A small network was shown many inputs. Here are its activations along a few directions, one row for each input.
In each table, some parts of the input vary, and every possible input appears once, in random order.
A made-up example of a description, with smaller parts first: line(6) and (point or ring(9) or (values(3) and ring(5))).
Shared parts are said once, and a part with two or three values counts as separate values.

Other details of the inputs shift rows strongly along two fixed directions, in all tables alike. That doesn't count.

Rows:
row 1: [-18  41 -17  -8 -32  16   2 -14  15 -18 -14   2 -12]
row 2: [ 44 -79   8   8  22 -16  -1  13 -19  -7  27   3 -26]
row 3: [ 13 -38 -14   3  -1   1 -11   3   5 -12  -4   2 -31]
row 4: [ 10 -25   7  12  15  -9  -1   9  16  11  -5   8  -7]
row 5: [ 12 -45 -14   2   0  10   3  -5   5 -14   0   3 -29]
row 6: [  1 -11   3  -6 -14   8  -6  -4 -17   1  -2  -5  12]
row 7: [ 24 -16  11   6   2 -16   4  12  -7  -7  17   2 -10]
row 8: [ 41 -56  26  12  27 -30   2  20  -8  13  19   5 -13]
row 9: [ -8  10 -13  12   5  -4 -13  -4 -14  -1   9  -5   0]
row 10: [-18  44 -16 -32 -30  -4   2  -9 -14  -4  -8  -3  -2]
row 11: [  3 -28   9  15  25   5   7  12  12   8   5   7   7]
row 12: [-24  52 -24 -19 -33   5 -28 -24 -19   1 -11  -9 -26]
row 13: [-2 -4 33 45 53 -9 23 31 30 24 13 12 58]
row 14: [ -6 -12 -11 -25 -19  20  -5 -17   5  -1 -12  -2 -37]
row 15: [ 21 -41  -1  -7 -15 -10 -19  -2 -19   4  -8  -5 -15]
row 16: [-19  73  24   2  10   0  14  -3   9  10  -9  -5  51]
row 17: [  0  -4   9 -10 -15   1  -9  -5 -11  11  -6  -9  11]
row 18: [ -5   5 -27  -5 -17  -2 -29 -10 -23 -10   0 -11 -35]
row 19: [ 32 -83  12  21  35 -20  -1  19  12  14   2   8 -22]
row 20: [ 12   0 -13 -10  -8   0 -12  -8 -16 -22  -9 -10 -18]
row 21: [-24  34 -26 -42 -40  33 -21 -29  -1  -7 -17  -4 -36]
row 22: [-19  41 -10 -16 -32  15   5 -19  15  -4 -19   5 -16]
row 23: [  1   2  31  55  47 -16  37  28  40  15  13  13  63]
row 24: [-18  72  16  22 -18  -8  16   6  14   3  -6  -1  66]
row 25: [ -2  -9 -30 -29 -21   3  -4  -8 -27 -21   5  -6 -20]
row 26: [-19  64  10  16 -18   2  17  -1   8   0  -1  -1  64]
row 27: [ 26 -72   0  26  37  -8  -3  18   8   1  12   6  -6]
row 28: [-32  50 -17 -13 -20  16 -18 -20 -21  -1  -1  -7  -6]
row 29: [-8 -5 -3 -2  0 18  7 -3  9 -1 -3  5 -6]
row 30: [ -4   7  41  26  51 -37  34  37  15  33  18   3  73]
row 31: [  1 -12 -22 -12 -26  12  -5 -13   5 -21 -12   1 -41]
row 32: [ 28 -72  -3  19  26 -13 -13  19   7  -3   5   4 -24]
row 33: [ -1 -17  11  14  29 -17 -16   8 -10  26  10  -8   2]
row 34: [-18  80  35   1  -3  -4  24   2  14  17  11   4  47]
row 35: [ -7  40 -21 -21 -24  19  -6 -25 -16 -27 -11  -9  -5]
row 36: [-32  70  20   9   1   9  25  -1  36  19  -7   6  45]
row 37: [  3  40  33  27  32 -23  19  15  14  15  -4   1  56]
row 38: [ -7 -10 -15 -29  -9   3   0  -2 -26  -9   5  -3 -10]
row 39: [  6 -11 -14 -27  -8  19 -15 -17 -29 -19  -9  -9 -26]
row 40: [ 11 -38 -10  10  10   5  -1   3   7  -8   4   4 -13]
row 41: [  2  -4 -17 -15 -11 -12   0   6 -16 -14   4  -5  -8]
row 42: [ -7 -14 -16 -20 -19  27   0 -16  -1 -11  -8   1 -34]
row 43: [ -2  35  40  22  23 -11  30  18   9  14  23  10  52]
row 44: [-23  30 -28 -45 -46  36 -19 -33  -2 -10 -19  -5 -44]
row 45: [ 33 -86   2  11  30 -16 -17  16   3  11   1   6 -33]
Each input here is: ring(5) and (line(4) or values(5)).
Q: The inputs of row 35 and row 20 match in every part but the ring(5) part. If row 26 is changed in the same way as row 35 into row 20, which row does it become?
A: row 24
Q: The inputs of row 36 and row 19 match in every part but the ring(5) part. If row 33 is changed in the same way as row 36 into row 19, which row does it become?
A: row 12
Q: Which other rows does row 40 become when the ring(5) part takes its other values? List them by row number.
A: row 3, row 4, row 11, row 44
Q: Which other rows does row 32 become when the line(4) part takes its other values? List them by row number.
A: row 1, row 3, row 31
Q: Which other rows does row 22 become when the ring(5) part takes its other values? List them by row number.
A: row 5, row 14, row 31, row 42

Rows:
row 46: [-15  14  21  22  29  -5  10  13  24  29  -2   7  35]
row 47: [  8 -31 -16   0   9   0 -10   2  -3  -7   4   4 -34]
row 48: [ 13 -44 -12  11   3   6  -8   2   4 -12  -6   0 -19]
row 49: [-22  61 -16 -30 -54  22   1 -25  14 -13 -18   3 -22]
row 50: [  2 -41  -4  -4   8   4 -15  -1   2  14  -3  -1 -26]
row 51: [  7 -23  -8   6  16  -2  -4   3   4  -5   5   2 -21]
row 52: [ 17 -35  -3  -8   6 -10 -12   2 -21  -2   5  -8 -14]
row 53: [ 10 -36   4  -5   8   9  11   4   1  -5   5   3  -6]
row 54: [-6 16 26 20 27 -3 36 17 25  9  8  8 53]
row 55: [ -1  19  24  26  24 -17  13  12   4  16   8   1  43]
row 56: [  2  28  32  28  26 -21  18  20   6  15  14   2  62]
row 57: [  0  27  30  25  28 -24  19  21   7  15  11   0  61]
row 58: [ 18 -35  -1  -3   5  -7 -13   0 -22   0   6  -5 -16]
row 59: [ 17 -25   6   2  10 -10  -7   5 -17   2   9  -4   0]
row 60: [ 16 -35  -4  -7   5 -12 -13   5 -23  -1   6  -4 -15]
row 61: [-5 21 14 30 26 -6 15 12 22  6 10  9 26]
row 62: [ 12 -36  -5  -2   3 -12 -11   2 -18   2   6  -6 -20]
row 63: [ 15 -45  -3 -11   3  13   5  -2  -5  -9   5   3 -18]
row 64: [ 16 -35  -4  -6   1 -12 -11   4 -20  -2   9  -6 -17]
row 65: [ 11 -54 -28 -38 -26  22 -10 -16 -18 -22  -1  -2 -59]
row 66: [-31  64 -28  -9 -45  25   0 -22  14 -21 -18   0   1]
row 67: [-25  74 -11 -28 -42  16  -5 -22 -14 -12  -9  -8   5]
row 68: [ 18 -45 -27 -38 -24   4 -31 -13 -41 -17   0  -9 -55]
row 69: [ 13 -26   6   3  11 -11  -6   6 -15   3   6  -5  -3]
row 70: [  1 -31   3   1  18   3 -10   1   7  16  -5  -1 -12]
row 71: [ 16 -27   9   0   0  -1   3   3  13   1  -5   5 -20]
row 72: [ 14 -35  -5  -6   6 -11 -12   4 -21   1   5  -4 -17]
row 73: [ 18 -35   0  -8  -3   0  -3  -2   8  -2  -7   3 -32]
row 74: [-37  59 -17 -31 -39  35 -13 -30   4   0 -21  -4 -16]
row 75: [ -3  27  29  29  31 -23  20  19  10  18   9   0  58]
row 76: [ -5  27  28  31  32 -23  20  18  11  20   7   0  55]
row 77: [-24  74 -11 -29 -43  16  -5 -20 -15 -14  -8  -8   7]
row 78: [-7 21 14 29 26 -7 16 14 23  6  8  7 25]
row 79: [-25  73 -15 -29 -46  11  -4 -19 -14 -13  -5  -7   5]
row 80: [-8 17 25 21 26 -4 36 19 24 11  9 12 53]
row 81: [ 18 -26   8   2   0  -1   2   1  12   2  -3   7 -18]
row 82: [ 16 -44 -13  13   3   6  -9   0   4 -12  -4   2 -17]
row 83: [ -3  19  21  24  20 -22  14  17   6  15  11   0  42]
row 84: [-31  65 -28 -10 -42  26  -2 -21  11 -20 -20   2   1]
row 85: [-22  61 -16 -32 -51  23   0 -25  11 -12 -20   5 -21]
row 86: [ 12 -35  -5  -4   7 -11 -12   2 -20   3   3  -4 -19]
row 87: [-35  60 -17 -29 -39  35 -14 -32   3   0 -19  -3 -15]
row 88: [ 14 -44 -15  10   5   3  -8   1   5 -12  -7   0 -18]
row 89: [ 11 -26   5   4  11 -11  -6   5 -14   4   4  -5  -6]
row 90: [ -8  21  10  29  23 -11  17  15  24   7  11   8  24]
Q: What do these inputs look like to the network?
A: line(5) and (line(4) or values(5))
Q: The inputs of row 52 and row 59 match in every part but the line(5) part. If row 88 is changed in the same way as row 52 into row 59, which row does it become?
A: row 82
Q: The inputs of row 48 and row 66 match in every part but the line(5) part. If row 71 is changed in the same way as row 48 into row 66, which row does it become?
A: row 49
Q: Start at row 86 and move only the line(4) part, one step at a time. The first step leads to row 72. Which rows follow, in order?
A: row 60, row 68
Q: Which other rows does row 85 become when the values(5) part takes its other values? List them by row number.
A: row 46, row 47, row 80, row 84

Rows:
row 91: [  2  -3 -18 -19 -19   7 -14 -13 -18 -14  -2  -5 -32]
row 92: [ 22 -40  -2  -8   1  -5  -7   2 -23  -9   7  -5 -13]
row 93: [-24  67   9  15  -3   1  17   1  23   4  -4   4  40]
row 94: [ 10 -47  -3  -4  10   6  -8  -1   3   5  -2   1 -30]
row 95: [-2 19  1 -2 -9 -3 10  1 -1 -6  3  1 11]
row 96: [ 24 -57   7  18  29 -14  -2  16   2   3  10   3 -12]
row 97: [-10  23  -1   4  -6   3   1  -2  10   1  -4   2   6]
row 98: [ 13 -53 -15  -2   5   7 -12  -2   0  -7  -3   0 -36]
row 99: [ -2  19  -5  -8 -18   9   5  -8   5 -11  -5   2  -3]
row 100: [-25  74  20   8   1  -6  17   4   8  14   1  -1  58]
row 101: [  5   1  20  29  28 -21  12  18   9  12   9   2  34]
row 102: [ 20 -46  18  14  32 -21  -2  17  -4  18  11  -1   0]
row 103: [ 10 -48  -9  -9   2   9 -11  -3   0  -1  -5   1 -35]
row 104: [ -1  23   4  -1 -10  -1   8  -2   0  -6   0   0  13]
row 105: [  3  -1  27  19  33 -20  10  18   0  23  12   0  38]
row 106: [-18  40 -36 -47 -52  25 -22 -33 -32 -25  -9 -10 -38]
row 107: [-20  42 -34 -44 -56  25 -25 -35 -22 -18 -17  -9 -43]
row 108: [ 24 -57  12  10  27 -19  -6  15  -8  12   8  -2  -9]
row 109: [  3  -7  16  24  24 -13   7  14  15  15   2   5  20]
row 110: [  0 -12  12  26  24  -4  11  13  23  11   2   6  19]
row 111: [ 21 -59   4  14  23  -5  10  15  11  -1   7   7  -7]
row 112: [  1 -13 -18 -26 -24  13 -18 -16 -10  -8 -10  -3 -42]
row 113: [-11  17  -7   0  -6  14   4  -6  12  -6  -5   4  -3]
row 114: [-7 22  1  4 -4 -3  0  0  0  2 -1 -2 10]
row 115: [  4 -12 -23 -26 -29  14  -8 -15 -10 -21  -5  -1 -39]
row 116: [ 6 -8 20 27 24 -4 23 16 26  6  4 10 32]
row 117: [ -9  22   2  -3  -3  -3  -4  -2 -10   5   0  -5  14]
row 118: [-27  76  15  14   0  -5  16   4   8  10   2  -1  59]
row 119: [ 14 -43  -1  -6   8  -2 -12   0  -5   6   1   0 -30]
row 120: [-12  14  -6  -1  -6  13   0  -7  13   2  -9   3  -4]
row 121: [ -6  22  -7 -15 -18   3   4  -6 -14 -11   3  -3   7]
row 122: [ -9  28  -4  -5  -8  -1  -3  -4 -11  -3   0  -5  13]
Q: What do these inputs look like to the network?
A: line(4) and (values(2) or line(6))
Q: The inputs of row 117 and row 120 match in every part but the line(4) part. If row 121 is changed in the same way as row 117 into row 120, which row does it become?
A: row 111
Q: Start at row 113 and move only the line(6) part, one step at a time. The first step leads to row 98. Which rows follow, in order?
A: row 110, row 120, row 103, row 94
Q: Which other rows agree with row 107 in the line(4) part? List them by row number.
A: row 91, row 95, row 101, row 102, row 104, row 108, row 114
Q: Which other rows does row 92 become when the line(4) part takes its other values? List them by row number.
A: row 99, row 104, row 116
